-5.192,8.268,6.174,-3.410 : mena
8.327,-5.222,0.062,0.043 : lupo
-4.011,3.480,2.006,0.329 : nura
-1.323,5.140,-5.419,8.423 : pof
8.268,-5.192,0.215,0.287 : dumu
5.140,-5.421,0.215,7.406 : Megat
-1.323,5.140,-5.419,2.620 : sivob
diff mena: -5.192,8.269,6.174,-3.410 : 2, 8.268
then: 8.268,-5.192 : 0.215
asked: -1.323,5.140,-5.419,2.620 : sivob
diff sivob: -1.323,5.140,-5.419,2.619 : 4, 2.620
diff dumu: 8.268,-5.193,0.215,0.287 : 2, -5.192

1.118,0.328,3.686,2.495,-1.903,4.433,0.256,2.168,-4.102 -> dumu
1.625,-0.088,4.992,2.115,-1.840,3.401,1.719,2.100,-2.762 -> Megat
2.302,-0.710,6.055,1.928,-1.951,2.622,3.100,2.008,-0.952 -> gane
1.930,-0.907,5.910,1.947,-1.827,2.606,3.063,2.059,-1.243 -> pof
-7.263,-0.966,1.787,2.901,-4.370,0.910,-4.253,3.302,1.851 -> moge
2.269,-0.865,6.320,2.047,-1.947,2.408,3.333,2.013,-1.279 -> miseg
-2.812,-6.108,2.932,-0.446,-3.803,0.756,-1.387,2.700,-0.751 -> fune
-8.156,-0.192,1.485,3.529,-4.552,1.178,-5.147,3.423,2.263 -> sivob
0.745,0.977,2.515,2.510,-1.880,5.000,-0.945,2.219,-5.383 -> Rezof
2.768,-1.470,7.235,1.717,-1.921,1.634,4.613,1.945,0.129 -> lupo
2.511,-1.880,5.000,-0.945,-1.781,2.706,3.109,2.041,-1.484 -> mena
-4.761,-4.183,2.381,0.827,-3.783,0.683,-2.767,2.964,0.168 -> nura
then: 2.510,-1.880,5.000,-0.945 : 2.219
diff sivob: -8.156,-0.192,1.486,3.529,-4.552,1.178,-5.147,3.423,2.263 : 3, 1.485

-0.686,-3.390,-1.158,-4.607,-0.713,-2.799,2.763  Rezof
-0.686,-3.390,-1.158,-4.607,-0.713,1.469,0.292  Megat
-3.620,0.788,-1.044,0.879,3.929,1.555,0.769  lupo
-0.686,-3.390,-1.158,-4.607,-0.713,3.973,1.492  fune
0.061,-0.414,2.556,2.223,-3.833,-1.797,-2.188  gane
0.061,-0.414,2.556,4.514,-7.536,-0.822,-4.672  moge
diff Megat: -0.686,-3.390,-1.159,-4.607,-0.713,1.469,0.292 : 3, -1.158
asked: 0.061,-0.414,2.556,4.514,-7.536,-0.822,-4.672 : moge
then: -1.158,-4.607,-0.713,-2.799 : 2.763

2.661,0.997,0.332,1.329,0.665,2.658,0.000,4.984,0.000,1.994,0.665  moge
0.997,2.658,0.997,0.332,1.329,0.665,2.658,0.000,4.984,0.000,0.997  Rezof
0.000,1.994,5.981,1.329,0.332,0.665,0.332,0.000,0.332,5.981,0.000  sivob
0.997,2.658,0.997,0.332,1.329,0.665,2.658,0.000,4.984,1.994,0.665  fune
diff moge: 2.661,0.997,0.331,1.329,0.665,2.658,0.000,4.984,0.000,1.994,0.665 : 3, 0.332
asked: 0.997,2.658,0.997,0.332,1.329,0.665,2.658,0.000,4.984,0.000,0.997 : Rezof
then: 2.658,0.997,0.332,1.329,0.665,2.658,0.000,4.984,0.000 : 0.997
diff fune: 0.998,2.658,0.997,0.332,1.329,0.665,2.658,0.000,4.984,1.994,0.665 : 1, 0.997

-2.539,6.125,1.005,1.506,1.005,-3.455  dumu
2.248,-5.364,3.810,2.293,2.575,-4.551  fune
1.038,-2.538,6.125,1.005,1.506,5.321  Megat
asked: 1.038,-2.538,6.125,1.005,1.506,5.321 : Megat
diff dumu: -2.539,6.125,1.005,1.506,1.006,-3.455 : 5, 1.005
then: -2.538,6.125,1.005 : 1.506
diff dumu: -2.539,6.125,1.005,1.507,1.005,-3.455 : 4, 1.506
diff dumu: -2.539,6.125,1.005,1.505,1.005,-3.455 : 4, 1.506

2.984,2.516,-0.037,2.273,2.085,-1.427,2.431,1.673,3.477,-0.582,-5.007,-0.940,3.105,2.390,-1.194,-0.221,-2.921,-3.503,-4.966,-1.277,8.363  dumu
-3.145,3.874,-1.427,2.431,1.673,2.273,-0.037,2.085,0.551,3.206,0.956,-3.506,0.359,2.856,-1.847,-2.635,3.386,-0.657,2.435,3.275,0.761  nura
-1.567,-3.145,3.876,-0.672,-1.870,-6.450,0.103,5.880,4.583,3.509,-1.910,-4.652,-0.651,1.364,1.429,-0.923,1.952,4.382,-4.131,3.300,-1.555  lupo
then: -1.427,2.431,1.673,2.273,-0.037,2.085 : 0.551
then: -3.145,3.876 : -0.672
asked: 2.984,2.516,-0.037,2.273,2.085,-1.427,2.431,1.673,3.477,-0.582,-5.007,-0.940,3.105,2.390,-1.194,-0.221,-2.921,-3.503,-4.966,-1.277,8.363 : dumu

-5.483,5.030,-3.118,0.267,-4.269,6.785,3.171 = gane
4.221,-6.445,-1.763,-6.173,-2.473,2.297,-7.651 = moge
0.644,1.061,2.844,0.917,2.360,0.441,1.026 = Rezof
-6.850,6.291,1.537,3.414,-3.144,4.497,5.553 = nura
-2.584,2.898,3.405,2.631,-0.959,1.349,3.115 = pof
3.225,-0.788,-3.556,-4.329,3.311,0.926,-2.253 = lupo
3.225,-0.788,-3.556,-4.329,3.588,-2.298,-3.048 = sivob
-4.561,3.559,-1.309,0.415,-4.290,5.666,2.181 = Megat
then: -1.309,0.415 : -4.290
diff pof: -2.584,2.898,3.405,2.631,-0.959,1.349,3.114 : 7, 3.115
diff Megat: -4.561,3.559,-1.309,0.416,-4.290,5.666,2.181 : 4, 0.415
diff Megat: -4.561,3.559,-1.309,0.414,-4.290,5.666,2.181 : 4, 0.415
diff moge: 4.221,-6.446,-1.763,-6.173,-2.473,2.297,-7.651 : 2, -6.445
diff Rezof: 0.644,1.061,2.844,0.918,2.360,0.441,1.026 : 4, 0.917

1.042,-1.688,-2.045,1.572,1.425,-0.825,1.561,-4.112,6.201,-0.116,3.116,-0.916,-5.724,5.117,3.122,-2.492,-3.273,2.544,-2.273,-2.292,2.910,-8.337,-3.563,1.884,4.915,0.504,-0.844,0.048,2.657,-1.876,2.815,-1.279,0.888,-2.581,-0.631,0.760,-1.010,-3.238,0.145,3.475,0.004,-0.195,-4.096,-2.367,1.039,1.860 -> Rezof
0.412,0.175,-0.137,1.041,0.148,-0.746,1.975,-2.768,4.350,1.377,0.613,-0.510,-2.380,3.877,3.780,-4.785,-1.829,2.349,-5.058,-3.360,4.175,-4.660,-3.075,1.534,5.956,-0.163,2.337,6.526,2.410,0.196,2.748,-1.044,3.161,-3.618,-0.639,2.257,-0.302,1.175,2.344,0.588,-0.471,3.436,-4.506,-2.480,-0.567,1.263 -> Megat
3.738,0.747,-3.064,2.128,2.018,-2.802,0.710,2.148,0.237,2.588,5.935,-0.988,-2.011,2.483,2.476,-3.425,-4.118,4.780,-6.760,-3.948,2.615,-3.423,-4.673,0.319,3.974,-2.148,1.543,2.333,0.140,-2.490,3.805,5.101,-0.699,-0.911,-0.679,2.492,-0.537,0.625,6.911,-2.419,-0.635,0.889,-6.698,-9.054,-2.344,2.159 -> sivob
then: -0.825,1.561,-4.112,6.201,-0.116 : 3.116
diff Megat: 0.412,0.175,-0.137,1.041,0.148,-0.746,1.975,-2.768,4.350,1.377,0.613,-0.510,-2.380,3.877,3.780,-4.785,-1.829,2.349,-5.058,-3.360,4.175,-4.660,-3.075,1.534,5.956,-0.163,2.337,6.526,2.410,0.196,2.748,-1.044,3.161,-3.618,-0.639,2.257,-0.302,1.175,2.344,0.588,-0.471,3.436,-4.506,-2.481,-0.567,1.263 : 44, -2.480
diff sivob: 3.738,0.747,-3.064,2.128,2.018,-2.802,0.710,2.148,0.237,2.588,5.935,-0.988,-2.011,2.483,2.476,-3.425,-4.118,4.780,-6.760,-3.948,2.615,-3.423,-4.673,0.319,3.974,-2.149,1.543,2.333,0.140,-2.490,3.805,5.101,-0.699,-0.911,-0.679,2.492,-0.537,0.625,6.911,-2.419,-0.635,0.889,-6.698,-9.054,-2.344,2.159 : 26, -2.148

-2.815,4.573,-1.344,2.310,1.508,-2.048,4.379  dumu
-2.386,-6.881,0.624,-1.656,-0.073,-3.027,-5.581  sivob
4.049,0.740,-1.074,-2.830,-1.726,-4.037,7.579  pof
-1.364,0.899,3.760,-1.184,0.123,3.158,-8.428  nura
-4.240,-6.773,-0.848,2.760,2.025,-1.249,2.190  miseg
-2.973,-2.674,2.877,-1.660,0.205,-1.687,-7.936  fune
4.049,0.740,-1.074,-2.830,-2.567,1.252,-0.567  Rezof
-4.240,4.607,-0.848,2.760,2.025,-1.249,2.190  lupo
diff miseg: -4.240,-6.773,-0.848,2.760,2.025,-1.249,2.191 : 7, 2.190
then: -4.240,-6.773,-0.848 : 2.760
diff Rezof: 4.049,0.740,-1.074,-2.830,-2.568,1.252,-0.567 : 5, -2.567

